These are the activations of a small neural network, seen along a few directions. Each row is one input.
In each table, some parts of the input vary, and every possible input appears once, in random order.
A made-up example of a description, with smaller parts first: one of 6 places along a line, together with either a single point or one of 11 places along a line or (one of 3 separate values, together with one of 5 places around a ring).
Shared parts are said once, and a part with two or three values counts as separate values.

A family of inputs:
r1: 19, -2, -5, -11, 16, 4, 0, -27, -38, -44, -16, -6
r2: -21, -13, 11, 11, 0, -31, 10, 0, 19, 38, 3, 8
r3: 12, -22, -5, -3, 29, 13, -8, -38, -16, -30, -20, 20
r4: 4, 1, -6, 0, -12, 47, -23, 26, 24, -1, 2, 7
r5: 12, 6, -4, 1, 18, 30, -9, -11, 24, -24, -9, -5
r6: -9, 3, 6, -5, 15, -48, 17, -27, -12, 9, 3, 9
r7: -23, 1, 8, -3, -3, -47, 10, 0, -1, 31, 20, 9
r8: 32, -9, -2, -2, 16, 17, 4, -23, -27, -46, -28, -25
r9: -8, 15, -11, -20, -8, 21, -30, 18, -2, -2, 30, 31
r10: 3, -13, 12, 16, 10, -22, 26, -20, 13, 11, -26, -16
r11: 22, -23, -2, 3, 22, 24, 2, -31, -12, -35, -32, -5
r12: 22, 20, -6, -4, 9, 24, -8, -4, 8, -34, -5, -24
r13: 14, 14, -4, -5, -19, 39, -18, 34, 8, -11, 7, -12
r14: -24, -16, -2, 12, -18, 4, -1, 26, 8, 41, 11, 25
r15: -10, -14, 15, 18, -8, -21, 18, 8, 24, 33, -8, -17
r16: -3, -3, 0, 13, -34, 11, 8, 40, -3, 25, 4, -19
r17: 1, 7, -7, -6, 25, 22, -18, -20, 18, -17, 2, 18
r18: 1, 7, 9, 1, 2, -42, 23, -16, -13, 1, -8, -16
r19: -8, -12, 11, 9, 20, -33, 19, -28, 7, 15, -14, 8
r20: -14, 6, 10, 2, -15, -41, 16, 12, 0, 23, 7, -15
r21: 1, 20, -11, -18, 20, 5, -18, -18, -1, -25, 19, 20
r22: 10, -8, -9, -17, 25, -1, -8, -37, -37, -35, -4, 21
r23: -13, -16, 1, 18, -26, 15, 7, 33, 13, 36, 0, 0
r24: -6, 1, -6, -6, -3, 36, -28, 17, 18, 4, 14, 30
r25: -1, -2, 15, 12, -13, -28, 22, 17, 8, 21, -4, -36
r26: 14, -1, 13, 11, 4, -30, 29, -11, -3, -2, -20, -35
r27: 2, 22, -9, -14, -22, 29, -26, 28, -3, -10, 19, 6
r28: 10, 26, -7, -13, 9, 11, -12, -9, -3, -33, 8, -6
r29: -16, 4, -5, 3, -36, -2, 3, 36, -13, 27, 15, 1
r30: -24, -1, -8, -3, -24, -8, -4, 25, -11, 34, 28, 26
- What do these inputs look like to the network? => one of 5 places around a ring, together with one of 6 places around a ring
- A walk changes only the place on the ring of 6. It starts at r12 and steps to r8. List the rest of the walk in order. => r26, r25, r16, r13
- A walk changes only the place on the ring of 5. It starts at r7 and steps to r20. List the rest of the walk in order. => r25, r15, r2
- Which other rows does r9 become when the place on the ring of 6 takes its other values? List them by row number. => r6, r7, r21, r22, r30

A family of inputs:
r31: -30, 7, -4, 6, -19, 27, -29, 50, 25, 32, 31, 19
r32: 3, 16, -13, -23, 21, 4, -20, -34, -23, -45, 9, 29
r33: 12, -19, 3, 3, 29, -22, 21, -56, -6, -30, -38, -24
r34: 2, 4, 4, 21, -29, -15, 29, 32, 14, 40, -1, -30
r35: -7, 11, 16, 7, -45, 19, -1, 56, 8, 29, 5, -9
r36: -27, -18, 9, 6, -3, -42, 12, 7, -1, 49, 18, 15
r37: -19, -12, 19, 21, -23, -53, 38, -4, 13, 49, -12, -16
r38: -34, 5, -11, -10, -18, -32, -11, 27, 5, 30, 35, 28
r39: 16, 13, -13, -12, 23, 59, -37, -9, 5, -43, 8, 21
r40: 36, -5, -11, -12, 5, 47, -17, 1, -5, -48, -19, -16
r41: 39, 8, -4, 1, 24, 14, 13, -17, -7, -39, -25, -34
r42: 9, -8, 5, -9, 36, -6, 1, -53, -28, -25, -11, 16
- What do these inputs look like to the network? => one of 2 separate values, together with one of 6 places around a ring
- The inputs of r40 and r35 match in every part but the choice among 2 separate values. If r32 is changed in the same way as r40 into r35, which row does it become? => r38
- Which other rows does r41 become when the choice among 2 separate values takes its other values? List them by row number. => r34

A family of inputs:
r43: 6, 10, 12, -21, 22, 8, -29, -15, 21, -20, 0, 11
r44: 8, -18, 5, -12, 23, 18, -24, -14, 12, -12, -14, 30
r45: -6, -13, -11, 5, 1, 40, -26, 14, 24, -1, 13, 30
r46: 17, 21, 1, -30, 12, -8, -25, -7, -2, -21, 8, 7
r47: -20, 23, 1, 9, -11, 8, 8, 16, 32, 28, 13, 4
r48: -13, -31, 13, 19, 7, -20, 11, 5, 21, 33, -1, 11
r49: 6, 3, 3, -31, 2, -3, -21, 1, -31, -28, 6, 15
r50: 8, -8, -11, 17, 36, 22, 11, -38, -2, -23, -21, 12
r51: -9, 9, -15, -15, -22, 18, -25, 28, -20, -15, 29, 15
r52: -12, -30, 10, 11, -9, -22, 8, 6, -10, 34, 6, 7
r53: -8, 35, -3, 8, -23, -5, 7, 23, 9, 25, 27, 1
r54: 4, 11, 6, -3, 2, -53, 16, -20, 1, 3, 0, -12
r55: 15, 6, 11, 6, -1, 21, 3, 12, 28, -10, -25, -50
r56: 7, 14, -15, -6, 16, 0, 14, -25, -45, -39, -4, -4
r57: -15, -2, -8, 14, -27, 18, 6, 21, -8, 37, 8, 19
r58: -8, 8, 7, -5, -1, -46, 13, 10, 6, 26, 16, -15
r59: -6, -13, -19, -8, -16, 37, -24, 17, -7, 1, 18, 27
r60: 16, -1, 2, -4, -21, 10, 8, 28, -25, -16, -21, -47
r61: -10, -1, 13, 0, 15, -38, 17, -28, 23, 7, -12, -11
r62: 28, 14, 4, -1, -14, 6, 9, 20, 6, -13, -12, -51
r63: -4, -29, 4, 5, -1, -29, 14, -25, -18, 15, -18, 6
r64: 16, 29, -14, -5, 27, -3, 15, -33, -15, -34, 3, -11
r65: -3, -27, 10, 18, 12, -27, 13, -26, 14, 13, -23, 11
r66: 22, -22, 10, 24, -4, 32, 4, 16, 20, -6, -32, -27
r67: 5, 17, -6, 3, 37, 11, 10, -41, 7, -31, -8, -9
r68: -7, -3, 7, -3, -10, -48, 14, -13, -29, -2, -7, -4
r69: -19, 21, -6, 5, -35, -1, 3, 29, -21, 23, 16, 7
r70: 13, -11, -13, 9, 20, 19, 10, -37, -33, -24, -11, 9
r71: -18, -4, 7, -2, -14, -41, 6, 17, -25, 23, 8, -8
r72: -16, -3, -4, 22, -10, 19, 10, 19, 24, 35, 1, 23
r73: 0, 27, -19, -19, -9, 13, -24, 20, 9, -8, 29, 6
r74: -18, -4, 16, 5, 9, -31, 10, 3, 29, 28, 8, -12
r75: 10, -20, 2, -22, 7, 15, -20, -11, -17, -13, -3, 28
r76: -10, 15, -5, -5, -1, 29, -32, 11, 33, -9, 25, 12
r77: 21, -24, 4, 10, -19, 29, 7, 17, -11, -4, -26, -30
- What do these inputs look like to the network? => one of 5 places around a ring, together with either a single point or one of 6 places around a ring
- The inputs of r56 and r67 match in every part but the place on the ring of 5. If r60 is changed in the same way as r56 into r67, which row does it become? => r55
- A walk changes only the place on the ring of 6. It starts at r76 and steps to r43. List the rest of the walk in order. => r67, r61, r74, r47
- Which other rows does r45 become when the place on the ring of 6 takes its other values? List them by row number. => r44, r48, r50, r65, r72
- Which other rows agree with r57 in the place on the ring of 5? List them by row number. => r52, r59, r63, r70, r75, r77
